Each row below holds a small network's activations on one input, seen along a few directions.
In each table, some parts of the input vary, and every possible input appears once, in random order.
A made-up example of a description, with smaller parts first: values(2) and (point or line(9) or (line(4) and ring(8))).
Shared parts are said once, and a part with two or three values counts as separate values.

Other details of the inputs shift rows strongly along two fixed directions, in all tables alike. That doesn't count.

Rows:
R1: [ -5  -6   3 -11  -5  -1  -4  -8   5  -9  30]
R2: [  2   8 -34  34 -31  -8 -33 -19  15   8 -23]
R3: [-11 -14  22 -19  17  -5  30   9  -6  -9   8]
R4: [-14  -5  -5  -2   8  -2  -1  -4  14 -10  20]
R5: [-19   7 -44   5 -44   0 -46  -5  24 -20  22]
R6: [  8  -9  28 -11  33  -1   0   7 -12  -3  -1]
R7: [-8 -7  5 -8 13  5 18 -1 -2 10 10]
R8: [  8   7  17   0  20   8  17  10 -10   1 -21]
R9: [ 17 -12  25 -19  20  -1  14   9 -16 -11  -4]
R10: [ -9 -26  -6   7   0  -8  -1 -12  16  -3  11]
R11: [-6 -9 26 -8 21  2 16  6  0  5 24]
R12: [  2  18 -41  12 -23  -6 -43 -16   9 -13  -3]
R13: [ 10   1 -35  -7 -27  -5 -47  -7   2 -19   2]
R14: [ -6 -13  28 -15  13   5  19   7  -5   5  21]
R15: [ 11  11 -46  27 -62 -11 -53 -25  15   5 -13]
R16: [  7  12 -42  32 -55 -13 -57 -23  17   1 -11]
R17: [-10  -9  31 -17   9  -3  27  11  -9  -8  14]
R18: [-24  22 -41  12 -48  -1 -23   0  16 -17   0]
R19: [ 12 -12  21 -18  27   1  12  10 -11 -14  -8]
R20: [ 25  -8  18 -15  10 -10 -11   0 -14  -5  18]
R21: [ 12  10  19   6  14   6   5   8 -18  16 -11]
R22: [ 16   7  21   4  19  -1   4   4 -18  13  -3]
R23: [ 13   1   9  -4  27   1  10   4 -12  12 -12]
R24: [-13 -13  22 -10  27   2  18  14   8   1  16]
R25: [ 21 -12  22 -15  27  -5   8   4 -17   7   1]
R26: [-11 -17  15 -16  29   0  20  11   5   1  13]
R27: [ 11  13 -17   1 -26  -1 -33  -2   2 -26  -2]
R28: [-10  -6   5  -6  23   6  22   5   4  10   6]
R29: [-5 -6 27 -7 21  2 19  2  1  3 26]
R30: [  3   6 -21  -3 -17  -1 -35  -2   8 -33  -5]
R31: [-17   0  16  -8  13   1  22  13   8  -5  -2]
R32: [-19  18 -36   3 -48   1 -21  -3  11 -16   0]
R33: [  5   6 -39  26 -31  -5 -28 -19  14  12 -28]
R34: [-21   9 -51   9 -32  -2 -39 -10  27 -17  15]
R35: [ 19  -7   3 -13   8  -8 -10  -6  -8  -6   7]
R36: [   3   61  -27   73  -22   35   61   -3  -17  114 -104]
R37: [-12   0  24 -10   6   0  19  12   0  -6   7]
R38: [-27  60 -35  91 -18  40  70   5  -1 103 -85]
R39: [ 18 -10  25 -20  19   1  11   9 -14 -13  -4]
R40: [ -5 -18   7  14   2   4  24 -10   0  23  -6]
R41: [ -9  -8 -21 -10 -26  -3 -30 -10  12 -21  33]
R42: [ -4 -29  36  11  15  -8  16  -1   3   9  19]
R43: [ 19  -2  33 -10  18   0  12  10 -14 -12   1]
R44: [ 25  -3  29 -11  19  -6   9  -1 -16   6  11]
R45: [-14 -12  20 -20  23  -3  24  12   3 -10   4]
R46: [ -4 -14  19 -15  24   2  24  -3  -2   3  19]
R47: [-14 -12 -27 -14 -20  -5 -27  -8  14 -23  24]
R48: [  -3   73  -20   55    0   49   71   19  -25   86 -105]
R49: [-10  -4   3  -5  21   5  23   1   6   7   9]
R50: [  3  13 -30  10 -12  -4 -37 -10   3  -7  -7]
R51: [ 11 -15  12 -18  23  -3 -10   6  -7 -12   3]
R52: [-23  -4 -42  -9 -29 -12 -29  -3  22 -37  12]
R53: [-14  -8 -46  21 -62  -7 -47 -26  22 -13  15]
R54: [ 22  -9  31 -15  17  -1   3   9 -19   3   8]
R55: [ 22  -6  32 -14  14   1  15  10 -18  -9   0]
R56: [ 22  -5  33 -15  13   1  11  10 -17 -10   0]
R57: [-16  -9  22 -12  20  -7  26  16   4 -11   8]
R58: [ 21  -1  33  -8  27  -8   5  -1 -15   2  12]
R59: [  7  10 -38   2 -16  -7 -36 -15   6 -14  -4]
R60: [-13 -12   1 -21  -5  -7  -1   2   5 -25  13]
Description of these inputs: values(2) and ring(5) and (point or line(5)).
Q: The inputs of R16 and R42 match in every part but the values(2) part. If R23 is changed in the same way as R16 into R42, which row does it become?
A: R28
Q: Which other rows does R43 become when the values(2) part takes its other values? List them by row number.
A: R18
Q: Which other rows agree with R30 in the values(2) part and the ring(5) part? List them by row number.
A: R2, R6, R8, R12, R50
Q: Which other rows does R51 become when the line(5) part takes its other values? List them by row number.
A: R19, R23, R48, R59
Q: Which other rows does R17 become when the line(5) part takes its other values? List them by row number.
A: R1, R14, R32, R41
Q: Which other rows agree with R28 in the values(2) part and the ring(5) part? List them by row number.
A: R10, R26, R45, R49, R52
